Each row below holds a small network's activations on one record, seen along a few directions.
Records have a field called Pire. Each example row is followed by its value.
The word absent means that the record has no Pire.
The largest differences between rows may come from other fields.
[ -6  -9  18  33   0 -16   3  -1   0   3 -15   8  -1   5   1  -6   0  23
  -2 -15  14  -2   4   2  11  -9]
d5
[-21   0  24  22   4 -20  -3   3 -20 -10  -3  10   7  -2  -2 -23 -16  26
  -5 -26   2 -11  10   2  24 -14]
d2
[  0   2  -5 -18  -3   6  -9 -15  22   3  -5  -2   2  16  -2  15  -3   4
  -2  19 -22  -3  -3 -17 -41  26]
d13
[  3   9 -13 -23   0  27  10 -28  41   0  -9 -28   9  22  15  25   1 -40
  -7  40 -16   3 -11  -9 -35  24]
d4
[ -5  -9   5   2   6  -1 -18  -1  -1   7  -1  10  -7   6   6   4 -26  13
  -7  -6  -5   7   3 -16  -4 -11]
d2
[ 22   0 -15 -26  -6  25 -11 -25  12  -1  -4  -9  19  11  11  18  -9 -28
 -11  24 -18   6 -10 -12  -7   6]
d14
[ 17   8 -16 -37   2  20 -13 -40  34  -1 -15 -13   5  28  14  27 -10 -30
 -15  45 -31  15  -8 -10 -26   7]
d13
[ 11  -3 -10 -19  10  13   5 -33  46   2 -23 -17  13  21  21  37   1 -41
   9  42  -9  11 -19  -5 -31  16]
d5
[ -3   6  -5 -12   9   7 -18  -7  28  -5   4   0  -8  17   7  26  -2 -15
   8  16 -13   8  -5 -15 -35  32]
d12
[-28  24  -4  15 -18  -5   8   4 -20  17  14   9  -6   1 -20 -16  -1  20
 -13  -7  21  -2  26 -11  11   4]
d4
[  6  -1   1   6 -12   0 -12  -3  -2  15   4  10  -8   6 -11   5  -6  10
   0  -9  -2  10   5 -24  -7   8]
d7
[  8  -5 -12 -30 -15  23  -5 -30  22 -11 -12 -20  21   2  -2  20   7 -29
   0  22 -22  -4 -16  -3 -23  13]
d14
[-14   9  -2  22   2  -7  -6   6 -10   6  20   9  -3  -1 -17  -9  -3  10
  -6 -22  26  10  10  -6  21   3]
d8
[  6   5   0  -6   6   7  -3   6  19  -2  14  15  -9 -10 -14  14  -4  -2
  -2   2 -31  -4 -12 -13 -22  30]
d6
[-16  -4   4  10  -5  -6  -8  -1 -21  15   9  12  -5   6 -20 -23   3  31
  -6 -15  21  -6  11  -8  25  -6]
d1
[ 16   1 -14 -32  13  17   4  -8  16  -3  -2  -8  -4  -9  19  16  -2 -28
  -5  36 -12  11  -6  -8   2  -7]
absent
[  5  -1   4   2  -1  -4   9   8 -14  -7  -7  -7  -2   1  15   7   9  -9
   1   7  -3   2  -1   8   2 -13]
absent
[ 17   7  -2  -7   9   4   0 -14  13 -10 -24 -15   1  13  11  12  12 -22
  -3   9 -17   9  -7   2 -14  -1]
d10
[ 15  -4 -14 -30   0  17 -16 -27  42  -5 -19 -25  18  13  23  32 -10 -55
  12  38 -13   4 -17  -6 -27  30]
d9
[ 25  13 -24 -29  14  33 -12 -37  50  -9 -16 -14   3  14  19  32 -10 -47
  -1  47 -27  19 -20 -21 -17  18]
d12
[ 19   2 -17 -37  -1  23 -25 -26  36  -2 -19 -22  15  14  23  34 -14 -49
   1  37 -10  16  -7 -13 -10  15]
d9
[ 15  14   1   2   5  10   3 -12  14 -15 -10 -16   7  12   6  24   9 -28
   2  12  -1  13 -12  -8  -8   3]
d8
[  1 -10  12  18  10 -13 -10  10  -5  -3 -11   8 -11  -2  -1  -2   6  21
  -9 -31  -8   3  10   6   4  -8]
d10
[-19  13  -2  14 -18  -7  -4  -9   6   9   8   7  10   4 -14  -7   4   4
   7  -1   4 -14  -6  -8  -2  22]
d7
[ 13   1  11  -8  -3   9   0 -16  10  -3 -11 -14   6  20  11   4  10 -11
   1  17 -13   2 -11 -10  -5   3]
d1
[ 20  17 -10 -36  -7  22  -8 -30  17 -12 -10  -5   8   6  -6  27   7 -26
 -17  15 -20  25 -12   0 -10  10]
d6

Here are new rows. What is Pire for each?
[ 15  15   1   7  -3   7   6 -11   9 -13 -12 -13   7   8   3  21  10 -23
   2   7   3   9 -13  -5  -6   0]
d8
[ 21   7  -9 -17  -6  23  -2 -34  26   5 -11 -13  16  15   7  21  -7 -31
  -4  24 -13  17 -14 -16 -11  10]
d7
[-18   3  -6  15 -10 -23   9  19 -20   9  20   8   9  -6  -9 -25   1  13
  13  -8  21 -13   2  14   8   2]
absent
[ 16  -1   1  -6 -11  13  -4 -10  -4  -8  -7 -10  15   8  11   9  -1 -15
  -4   9 -25  -7  -8  -6  -2   6]
d14
[ 22   7 -12 -29   0  24  -7 -33  35  -2 -13 -17  12  22   9  33  -9 -38
  -7  34 -17  20 -14 -17 -12  11]
d7
[ 23  20 -13 -35   1  33  -4 -32  29 -12 -10  -1   2  -5  -4  24   4 -30
 -13  26 -30  20 -16  -4  -6  13]
d6
[ 15   9 -12 -24 -14  26  -4 -38  28   0 -20 -15  16   8  -2  26   2 -23
  -2  21 -10  21  -9 -14  -9  11]
d7
[-14 -10  -2  -5  12  16   0  -8  32  -3   5  -3  -9  12  11  20  -5  -4
 -13   6 -10   3   8  -7 -23  28]
d4
[ 20  10   0 -10   9   8   2 -15  19  -7 -19 -13   4  15  16   9  12 -23
  -3   9 -19  10 -10   2 -12   5]
d10
[ -5  -8  -1  11  -2  -8  -8  -7 -13  10   4   9  -2  12 -16 -16  -6  19
  -8  -4  19  -4   6  -6  14  -7]
d1
[ -5  -1   1  10  10  10  -2  -2  23   0  15   1  -2   5  -1  14   2  -8
   9 -11   5   5 -10  -4 -13  21]
d8
[ 15  -3 -13 -32  -1  21 -17 -27  47  -1 -16 -26  21  13  28  31  -7 -54
  12  38 -15   2 -19  -7 -23  32]
d9
[  0  13  16  26  -6   2  -1   7 -13   1   5   5  -4  -6  -6   0  12  11
  13 -21  10   8   3 -15  -4   7]
d8
[ 16  13  -2  -5  -6   8  -9   1 -10   7   7  17   0   2  -9   6  -4   5
 -15  -8 -10  16  -6  -8  -8   6]
d6
[ 14   6 -14 -44  11  25  -6 -42  53  -6 -14 -26  16  32  21  32  -6 -41
  -9  54 -41   3 -24  -9 -43  32]
d13
[ 17  10 -18 -48   7  24 -15 -38  41  -3 -19 -20   7  28  16  36 -12 -35
 -17  51 -35  18 -10 -12 -27  11]
d13
[ 14 -12  -3   4 -10   4 -15  -9 -12   5   7   9   6   0  -5  -6 -12   7
 -14 -11   0  -5   1 -12  -5  -9]
d14
[-14  26  12  44  -8 -16   0  13 -24  -1  13   5 -15 -22 -25 -25  11  21
  10 -21  20 -14   6 -11  25   2]
d8
[ 10  -7 -13 -31  10  20  -2 -29  34  -4 -16 -18  11  25  15  28   5 -38
   1  42 -17  -1 -23  -8 -30  17]
d1
[-17  -6   1  23 -10 -22   5  24 -44  14  15  20  -8 -15 -27 -35  -1  40
  -3 -36  36  -5  25   9  33 -23]
absent
[ 26  11 -18 -11   7  24   3 -27  26  -5  -6 -12   2  -3   5  22  -3 -37
   0  26   1  19 -18 -17  -5  11]
d8
[ 19  16   3 -23   6  11  -5  -8   9 -24 -14 -10   5  16   3  27   3 -27
 -16  19 -30  14 -15   3 -11  12]
d6
[-21   5 -14  16   4   2  11  -6  21  -5   5  -6 -10   0 -10  -7  -9  -1
 -10  16  -3 -13   1  -9  -6  27]
d4
[-11  23 -10   5  -6  -2 -19 -10  -2   3   2  12  -2  12 -10  -1  -5   2
   0   1  10   6   8 -10   2   9]
d12
[ 10   4   4  -9 -21  16  -4 -13  -4  -9 -11 -15  17   1  -1   5  10  -5
   1  -1 -19  -6  -3  -4   2   3]
d14
[ 23  -2 -17 -37   1  20 -22 -25  39  -6 -19 -21   2   1  19  32 -16 -48
   4  42 -15  11  -8 -22  -4  14]
d9
